These are the activations of a small neural network, seen along a few directions. Each row is one input.
Each table varies a few parts of the input and shows all the possible inputs, shuffled.
Descriptions start from the smaller parts, as in this example, which fits no table here: one of 5 places around a ring, together with either a single point or (one of 2 separate values, together with one of 4 places along a line) or one of 11 places along a line.
Shared parts are said once, and a part with two or three values counts as separate values.
(in the rows, 128 means zero)

Other details of the inputs vary at random and push rows far along two fixed directions, the same in every table; ignore that.

Rows:
R1: [110 164 104 116 143 157 159 124 130 111 123 110 150 158  93 147 127]
R2: [105 167 115 130 172 124 154  84 130 110 142  58 147  72 155 132 146]
R3: [ 93 122 136 154 142  87 178  88 128 149 135  89 148 103 180 120 140]
R4: [141 122 101 116  97 160 113 197 130 144  94 158  98 192 103 146 118]
R5: [165 128 159 149 129 101  93 119 105 121 138 182 119  97 164 122 129]
R6: [193  95 143 110  73 131 116 166 133 136 127 173 130 166 102 127 108]
R7: [167 118 139 140 143 131 145 129 117  98 104 142 108  58 145 107 133]
R8: [192 128 148 142 128 114 105 123 115 118 101 146 101  84 177 150 118]
R9: [112 157 101 137 114 119 102 114 130 159 148 108 149 166 116 126 127]
R10: [ 81 153 110 122 138 134 136 138 118 144 114 125 121 154 135 158 129]
R11: [131  97 101  90 106 147  81 130 160  97 104 159 114 230  50 114 144]
R12: [108 167  98 128 141 151 178 116 145 120 106  90 146 146 119 130 133]
R13: [ 55 134  97 115 100 136 149 143 135 166 154  79 153 200  90 132 134]
R14: [175 111 126 112 108 171 130 182 117 112  97 175  96 125  92 108 127]
R15: [ 73 151  73 153 117 133 152 143 155 175 128 118 154 229 108 129 140]
R16: [ 76 137 154 132 176 128 177  88 121 136 133  92 143  85 156 126 134]
R17: [103 120 119 114 114 170 169 147 152 149 114 126 128 166  96 116 119]
R18: [180  98 150 111  75 125  85 155 118 125 148 146 133 135  98 125 109]
R19: [185 123 132 123  85 139  75 160 118 132 134 211 129 174  97 134 114]
R20: [ 82 158 124 149 163 101 148  94 117 133 119 103 129  95 174 159 135]
R21: [167 107 125 133  90 137  81 175 116 129 136 213 120 167  98 124 116]
R22: [173  94 149 107  95 167  92 170 146 109 142 148 120 127  81 122 108]
R23: [180 136 164 137 142 104  98 101  97 104 119 156 107  53 187 159 118]
R24: [160 112 139 154 125  98  80 124 105 130 152 148 113  79 157 102 127]
R25: [155  89 162 135 120 107 141 130 107 133 133 148 112  92 174 109 130]
R26: [ 59 160 100 137 136 128 143 131 127 161 140 129 150 193 133 132 143]
R27: [162 116 132 135 133 106  86 133 110 118 132 132  92  62 154 136 118]
R28: [ 54 183  88 135 154 105 144  92 147 154 134  47 131 139 144 159 134]
R29: [155  97 167 131 146 131 133 121 117 107 132 150 126  67 137 120 112]
R30: [135 146 138 131 131 119 113 125 117 118 116 146 108 114 147 161 120]
R31: [ 93 134 150 141 136  86 140  86 123 138 157  69 150  91 163 124 138]
R32: [124 103 129 102  86 143 125 177 120 141 140 170 132 191  82 133 117]
R33: [169 110 174 120 121  94 117 115 106 118 141 156 145  89 156 130 117]
R34: [ 81 130 137 142 160 124 156  88 142 131 150  62 152  72 151 123 139]
R35: [169 130 103 134  81 149 100 169 143 156 122 179 135 220  91 130 121]
R36: [ 68 179 103 142 168 128 200  92 146 127 106  63 145 121 144 127 146]
R37: [102 133 149 148 144  83 173  85 133 146 133  89 147 105 183 123 139]
R38: [108 168 114 138 155  98 122  80 126 138 136  68 126  89 171 156 128]
R39: [161  88 143 113  81 129 110 171 118 124 140 187 129 155  90 131 111]
R40: [ 67 151  78 142 121 143 152 155 145 177 128 119 145 235 120 123 142]
R41: [169 106 167 123 134 137 109 116 130 104 146 114 136  61 145 120 116]
R42: [162 117 135 129 147 130 118 131 116  97 137 123 112  46 133 116 139]
R43: [184 109 156 132 147 134 120 138  95  83 120 169 104  52 128 121 124]
R44: [171 111 125 100 119 160 104 176 115 109 131 154 100  98  89 117 134]
R45: [ 76 131 144 132 164 131 159  92 132 140 148  65 142  72 155 120 145]
R46: [128 122 107 128 105 135  86 166 116 149 149 150 117 165 113 108 123]
R47: [ 72 156  92 112 122 162 190 120 180 155 116  80 171 207  91 132 113]
R48: [ 91 119 114 128 100 116 133 134 132 148 153  93 150 156 101 127 129]
R49: [157 132 102 120  85 157 108 187 148 137  96 159 100 205  87 157 109]
R50: [178  85 167 121 163  90  76  52 119  72 109 146 107  72 165 100 157]
R51: [183 103 148 121 131 114  72 153  94 116 128 154  75  53 164 128 116]
R52: [ 57 143  89 126 124 160 197 123 176 158 117  83 159 190  91 127 123]
R53: [176 112 163 121 152 140 123 141  85  93 117 169  98  53 136 118 131]
R54: [160  76 158 127 165  87  84  67 115  72 109 147 101  65 166  89 158]
R55: [ 59 181  95 128 168 131 172  95 151 128 142  44 151 120 123 138 154]
R56: [148 119 131  99 108 170 128 159 145 119 128 154 148 177  70 138  95]
R57: [ 89 145 157 135 174 119 170  81 136 122 135  90 152  87 156 132 125]
R58: [ 78 113 125 119 182  97 125  58 128 102 111  97 124 119 163  97 172]
R59: [114 132 157 140 158 121 175  85 147 126 119  95 136  74 173 113 123]
R60: [168 124 149 149 124  99  74 118 108 128 150 146 110  83 158 105 125]
R61: [100 161 111 120 146 151 159 131 132 110 121 116 137 152  90 143 130]
R62: [ 63 151 108 114 106 123 162 135 152 156 141 109 169 214  86 149 128]
R63: [193 109 128 142  88 139  85 180 132 138 123 202 109 180 110 117 119]
R64: [148 119  92 126  89 155 113 193 143 140  96 160 105 196  85 151 112]
Description of these inputs: one of 4 places along a line, together with either a single point or (one of 3 separate values, together with one of 5 places around a ring).
Changing only the place on the line of 4 turns R7 into R14. The same change can be made to R43. Which row results?
Answer: R53
Start at R40 and move only the place on the line of 4, one step at a time. The first step leads to R15. Which rows follow, in order?
Answer: R63, R35

Rows:
R65: [ 81 168 100 133 150 142 176 123 141 142 104 102 139 159 133 153 131]
R66: [172 120 146 121 100 152 129 177 120 123 132 156 117 107 112 141 101]
R67: [150 105 130 114  91 152 127 156 142 130 126 167 138 189  83 117 114]
R68: [ 78 134 115 113 128 133 145 108 148 139 147  88 164 163  96 132 134]
R69: [115 113 119 113 101 150 144 165 139 140 140 123 136 158  87 123 118]
R70: [122 112 132 112 101 138 137 140 139 137 141 131 154 167  87 127 118]
R71: [147 133 147 173 122  50  90  91 107 167 146 123 125  96 229 131 131]
R72: [179  94 149 123 121 139 107 150 117 107 109 178  93 106 134 107 126]
R73: [192 118 136 123 132 137  95 145 107  95 106 172  89  90 132 137 121]
R74: [139 123 115 142  85 109  69 176 102 163 145 201 118 195 120 137 122]
R75: [ 62 184 108 130 151 137 174 109 140 148 138  59 152 125 131 152 127]
R76: [ 66 150  91 128 153 127 141 102 148 131 129  68 141 142 114 129 149]
R77: [146 139 112 122  99 172 150 183 139 139 115 153 127 175  88 143 109]
R78: [134 123 155 136 167  92 113  68 120  98 137 107 131  57 172 116 145]
R79: [164  96 156 135 126 126 134 136 118 118 126 152 115  79 151 103 126]
R80: [157 102 152 128 131 122 116 115 125 110 114 164 119 125 134 117 129]
R81: [146 144 138 139 161 115 120 104 114 108 122 111 112  48 160 137 128]
R82: [ 49 154 104 126 154 129 167 100 144 148 147  49 155 136 126 125 142]
R83: [130 123 113 107 115 137 106 131 141 113 119 146 127 187  88 124 135]
R84: [129 125 143 141 173 102 121  83 110 103 119 110 107  58 182 109 153]
Describe the family of inputs behind these rows.
Answer: either one of 2 separate values or (one of 3 separate values, together with one of 6 places around a ring)
Which of the alternatives is R74?
Answer: one of 2 separate values

Rows:
R85: [ 73 165 125 145 165  94 156  72 128 144 135  72 152 109 175 136 147]
R86: [ 77 162 104 136 142 119 158 107 136 152 123  96 147 161 141 141 138]
R87: [225  83 172 114 126 142  86 150 101  73 124 179  89  36 127 115 115]
R88: [ 96 145 148 153 168  85 145  73 112 136 145  87 145  66 195 119 146]
R89: [102 147  89 127 108 144 134 150 148 154 120 125 137 204  96 141 126]
R90: [151 114 131 128 108 134 112 155 118 133 131 165 121 142 120 123 122]
R91: [ 84 145  90 128 114 134 146 144 143 159 124 111 140 198 104 136 132]
R92: [131 128 138 135 131 111 121 116 122 128 137 133 131 116 142 131 130]
R93: [115 134 120 128 115 129 127 138 130 141 132 136 134 157 115 138 123]
R94: [ 71 158 122 143 168  96 156  69 131 140 129  77 149 118 174 132 150]
R95: [137 130 124 133 120 121 112 129 131 132 131 130 126 135 129 130 126]
R96: [136 117 107 115  89 143 105 168 137 141 133 147 124 188  82 130 121]
R97: [102 147  92 125 106 142 128 149 148 152 128 119 138 199  94 142 119]
R98: [ 83 141  98 123 121 135 138 130 147 144 127 118 147 202  96 138 134]
R99: [114 127 133 140 144 102 129 100 123 131 131 110 129 107 163 120 142]
R100: [105 134  98 120  97 141 124 159 142 153 132 127 133 195  91 137 121]
R101: [122 125 110 102 102 174 146 166 153 131 123 126 138 182  63 137 113]
R102: [184 104 139 105 111 167 103 173 122  98 122 165 102 108  90 130 110]
R103: [153 115 126 127 112 130 100 140 131 124 123 152 117 146 120 124 125]
R104: [123 141 157 145 190 111 162  79 111 100 121  93 118  17 193 120 145]
R105: [228  70 186 117 123 137  96 138 108  75 119 185  92  40 136  99 113]
R106: [ 82 147  97 124 111 140 141 144 142 160 139 113 148 196  95 138 126]
R107: [190  95 150 111 105 162 121 170 129 102 116 174 107 115  97 118 111]
R108: [230  74 183 118 119 136  96 144 106  80 127 179  98  38 135 108 111]
R109: [ 97 147 147 158 174  85 156  73 112 134 129  99 139  70 200 129 145]
R110: [111 146 120 132 129 119 132 121 128 140 130 116 136 143 135 138 126]
R111: [ 94 138 147 153 173  86 146  67 115 131 139  90 141  71 197 115 150]
R112: [167 104 129  99 117 165 109 160 129  95 114 161 105 126  76 118 119]
Describe the family of inputs behind these rows.
Answer: one of 4 places along a line, together with either one of 2 separate values or one of 5 places around a ring
Changing only the place on the line of 4 turns R86 into R110. The same change can be made to R90. Which row results?
Answer: R106
Start at R98 and move only the place on the ring of 5, one step at a time. The first step leads to R111. Which rows follow, in order?
Answer: R99, R103, R94
Which other rows does R102 become when the choice among 2 separate values takes its other values? List them by row number.
Answer: R101
Which other rows agree with R108 in the place on the line of 4? List them by row number.
Answer: R85, R87, R88, R92, R95, R96
Which other rows does R105 become when the choice among 2 separate values takes its other values? List them by row number.
Answer: R112
